Each row below holds a small network's activations on one input, seen along a few directions.
Each table varies a few parts of the input and shows all the possible inputs, shuffled.
Descriptions start from the smaller parts, as in this example, which fits no table here: values(2) and (point or line(11) or (ring(5) and line(6))).
Shared parts are said once, and a part with two or three values counts as separate values.
(in the rows, 128 means zero)

Other details of the inputs vary at random and push rows far along two fixed directions, the same in every table; ignore that.

Rows:
r1: [153 122   8 101 178 130  59 132  50  66 126 124]
r2: [ 92  49 110  96  67 175 167  63 135 165 132  87]
r3: [118 152 156 149 152 113 135 131 144 137 139 154]
r4: [136 154 154 152 148 116 141 136 143 138 117 148]
r5: [131 153 159 156 136 107 140 133 138 124 120 152]
r6: [132 150 149 150 137 114 137 154 148 132 120 156]
r7: [102  55 120 104  64 179 180  84 141 116 117  68]
r8: [ 94  45 115  92  65 194 177 106 153 130 146  87]
r9: [133 151 155 141 138 108 118 118 130 179 121 149]
r10: [ 95  68 105  94  66 183 167 111 142 126 133  64]
r11: [148 144 165 141 127 116 126 154 142 127 129 154]
r12: [100  51 112 113  66 182 191  83 142 117 115  83]
r13: [162 130  17  97 169 103  48 103  31 100 115 120]
r14: [137 160 162 139 130 110 126 155 145 136 130 131]
r15: [140 155 169 142 123 106 123 148 141 127 131 135]
r16: [ 83  61 110  97  79 178 172  86 143 122 138  70]
r17: [ 98  52 110  94  61 197 180 116 151 132 130  81]
r18: [129 154 155 137 133 121 127 165 146 138 135 149]
r19: [157 129  29  90 177 121  43 125  51  68 150 109]
r20: [135 149 161 145 122  92 123 115 125 161 116 151]
r21: [126 148 159 135 137 118 123 156 148 136 149 155]
r22: [122 162 160 143 146 114 129 140 143 140 126 132]
r23: [169 129  31  96 162 114  47 127  43  55 130 106]
r24: [125 156 153 141 133 103 120 122 130 176 122 148]
r25: [125 151 148 149 142 120 133 155 149 138 127 156]
r26: [144 145 164 146 127  97 120 112 125 165 116 153]
r27: [127 154 165 135 138 113 119 145 148 138 151 138]
r28: [132 156 169 147 134 104 130 134 139 125 121 136]
r29: [130 140 155 146 150 122 128 142 150 139 141 164]
r30: [154 118  15 105 160 116  64 128  47  47 122 126]
r31: [145 156 164 138 135 116 125 151 145 140 129 132]
r32: [143 141 158 153 135 115 133 143 145 126 121 161]
r33: [129 161 161 144 141 108 133 140 142 135 120 132]
r34: [ 83  52 108  96  61 170 170  66 136 161 133  85]
r35: [140 146 151 149 142 119 136 150 149 136 119 157]
r36: [126 148 158 149 156 119 133 127 144 140 138 155]
r37: [122 144 152 147 146 117 130 146 150 135 142 162]
r38: [137 157 163 144 145 113 131 137 143 139 119 133]
r39: [130 158 162 143 150 119 127 137 143 144 125 133]
r40: [ 96  55 108  95  52 186 186 119 150 123 125  79]
r41: [102  63 111  95  69 189 168 107 145 132 132  65]
r42: [140 149 163 142 122 111 128 158 141 123 130 153]
r43: [132 154 153 142 129  96 125 122 129 170 115 148]
r44: [140 131   5 102 178 124  66 120  43  62 124 112]
r45: [144 149 158 138 133 120 129 161 146 137 127 150]
r46: [128 158 152 152 143 111 143 139 142 134 118 147]
r47: [129 155 153 151 153 122 137 136 143 143 123 148]
r48: [147 125  22  91 185 121  50 109  45  64 140 106]
Each input here is: values(2) and line(4) and (point or ring(5)).
Q: Changing only the values(2) part turns r39 into r22. The same change can be made to r38. Which row results?
A: r33
Q: Changing only the values(2) part turns r4 into r46. The same change can be made to r2. Which row results?
A: r34
Q: Which other rows does r17 become when the ring(5) part takes its other values? List them by row number.
A: r1, r39, r41, r47
Q: Which other rows does r41 become when the line(4) part takes its other values? List them by row number.
A: r19, r23, r31
Q: Which other rows does r6 become when the line(4) part takes its other values? List them by row number.
A: r25, r30, r37

Rows:
r49: [131 135 111 117 120 121 110 143 109 134 128 133]
r50: [139 129 126 123 145 128 106 111 112 131 127 118]
r51: [146 120 121 120 125 127 102 130 114 126 132 139]
r52: [128 143 115 120 136 132 120 152 120 109 129 117]
r53: [118 141 195 143 119 120 153 110 164 163 138 132]
r54: [142 136 118 137 131 121 131 136 117  91 108 124]
r55: [111 131 104 130 146 122 119 127 123 120 137 139]
r56: [125 142 185 160 112 115 166 113 155 156 103 131]
r57: [117 132 174 165 118 124 178 126 165 149 108 157]
r58: [120 131 172 150 127 139 165 140 175 171 128 151]
r59: [121 138 117 123 137 121 115 143 125 101 137 117]
r60: [144 126 114 131 116 108 122 128 107 114 106 140]
r61: [133 119 113 128 152 137 115 123 121 122 131 145]
r62: [144 127 126 123 143 137 112 140 123 103 133 123]
r63: [135 131 126 124 141 126 117 135 120  96 146 122]
r64: [118 142 117 123 138 113 109 113 115 129 131 114]
r65: [112 136 183 144  97 115 148 140 165 163 137 144]
r66: [145 136 113 123 140 137 117 150 127 112 129 117]
r67: [148 127 109 118 124 125 108 141 117 136 127 134]
r68: [117 135 102 127 145 132 123 135 117 129 129 139]
r69: [138 124 122 120 123 115 108 126 112 120 144 139]
r70: [ 73  32  83  76  43 205 192  70 131 138 119  36]
r71: [141 135 114 121 144 124 113 122 115 141 122 113]
r72: [124 124 112 127 149 126 121 118 119 115 143 146]
Q: Describe the family of inputs behind these rows.
A: values(4) and (point or ring(5))
Q: Changing only the values(4) part turns r61 into r62. The same change can be made to r57. Which row results?
A: r54
Q: Which other rows does r70 become when the values(4) part takes its other values? List them by row number.
A: r49, r52, r68
Q: Which other rows agree with r67 in the values(4) part? List them by row number.
A: r49, r51, r60, r65, r69

Rows:
r73: [ 86  67 129 121  73 177 200 105 164 136 123 107]
r74: [154 192 171 169 174  87 110 165 136 116 115 171]
r75: [150 182 157 167 174  84 109 163 138 134 127 199]
r76: [164 185 168 169 165  84 109 171 134 121 115 188]
r77: [ 94  71 140 113  58 154 180  62 138 188 110  92]
r78: [158 198 174 155 165  85  98 176 139 124 128 155]
r79: [130 104  10  85 166 146  69 114  59  76 142 100]
r80: [151 192 174 146 167  89  90 174 134 139 145 170]
r81: [151 109  20  84 136 136  75 134  54  56 125  87]
r82: [129 103   8  99 161 138  84 110  59  59 126 108]
r83: [ 85  68 132 127  82 179 201  95 166 131 129  93]
r84: [112  68 140 111  49 175 185 126 165 133 125  89]
r85: [ 90  72 144 113  65 155 183  51 144 182 114  80]
r86: [102 117 196 143  87 124 174  81 165 207 111 121]
r87: [147  98  14  88 135 113  62  73  31 113 112 108]
r88: [151 185 164 156 180  93  94 166 140 154 144 192]
r89: [149 112  22  84 143 136  77 124  58  50 129  77]
r90: [113 111 199 133  80 146 169 144 186 167 143 134]
r91: [167 239 199 165 211  55  65 186 134 137 151 191]
r92: [ 84  69 135 108  85 186 187  99 169 148 143  86]
r93: [134 102   8  83 160 147  72 117  54  78 141 107]
r94: [111 119 198 152  95 146 196 128 185 139 116 122]
r95: [158 192 171 167 169  86 113 170 132 120 114 179]
r96: [103 118 202 134  90 148 171 138 188 163 143 117]
Q: Changing only one part turns r80 into r96. The same change can be made to r95. Which row results?
A: r74
Q: Describe the family of inputs behind these rows.
A: line(4) and (point or ring(5))
Q: Which other rows agree with r84 in the line(4) part? List them by row number.
A: r75, r76, r87, r88, r90
Q: A walk changes only the line(4) part. It starts at r75 and steps to r73. List the rest of the walk in order.
A: r82, r83
Q: Which other rows agree with r83 in the line(4) part? List them by row number.
A: r85, r89, r91, r92, r94
